Read these off the row that follows.
1) What is the 1st entry from the left?
2) What is the 3rd entry from the right?
3) What is the 2nd entry from the left?
[327, 947, 102, 848, 737, 462]
1) 327
2) 848
3) 947

B =
[[-20.7  11.3  10.1  11.6 -20.5   9.6 -20.8 -21.1  10.8   9.8  10.3 -20.1
   10.1  11.6 -20.1 -20.6]
 [ 11.0  13.0 -19.0  14.2 -23.5 -18.7  11.1  11.1 -19.8 -18.8 -19.2 -23.5
  -18.9  14.1 -23.2  10.8]
 [-21.1 -21.7  12.7 -22.5  16.2  12.0 -20.4 -21.5  13.1  12.4  12.7  16.2
   12.7 -23.4  15.8 -21.1]
 [ 13.0  12.0 -21.3  13.1 -23.9 -20.7  12.9  13.7 -21.8 -21.6 -21.7 -23.6
  -21.4  14.1 -24.2  12.6]
 [-20.5  12.4   9.1  13.4 -21.7   8.7 -20.2 -20.2   9.8   9.4   9.5 -21.3
    9.3  13.1 -21.2 -19.8]]
Find the 5th entry in reading order.
-20.5
Find the minimum.
-24.2
The third smallest entry -> -23.6
Find the entry just right of -22.5.
16.2
The entry just right of 13.4: -21.7
The second entry in reading order is 11.3
The 1st entry in reading order is -20.7
The entry just right of -19.2 -> -23.5
Find the entry just right of the smallest entry.
12.6

W =
[[ -6  15 -13  -4   0   9 -16  15 -15 -10 -12 -11   6   2  -5]
 [ 16 -10  12  -1   6  -4  -6   7  -1  -2 -25  12 -10   5  38]
 [ -5   2  -1  -4 -10 -23   4   7  -7   2  -3   0 -14   9  -3]
 [  7  -6  -5  30  18  30   8 -25  -7  -2  10 -22  15   3   2]
 [-11   8   1  -8 -21   6 -32   8  -1 -16  -5   5  -6  23 -11]]
Indices start at 0.
The entry at row 2, column 0?
Answer: -5
The entry in row 0 and column 1?
Answer: 15
The top entry of the column that holds the smallest entry?
Answer: -16
The entry in the bottom-left corner -> -11
The entry at row 2, column 2: -1
The entry in row 0 and column 2?
Answer: -13
The entry just right of 18?
Answer: 30
The entry just right of the centre entry?
Answer: -7
The entry just right of the smallest entry -> 8
The entry in the top-left corner: -6
The entry directly below the largest entry is -3
The entry directly above the centre entry?
Answer: 7
The top-right entry -> -5
The entry in the bottom-right corner is -11
The entry directly below the centre entry?
Answer: -25
The entry just left of the largest entry?
Answer: 5
The entry just left of the smallest entry -> 6
The entry just left of -8?
Answer: 1
The entry just left of the centre entry?
Answer: 4
The entry at row 1, column 2?
Answer: 12
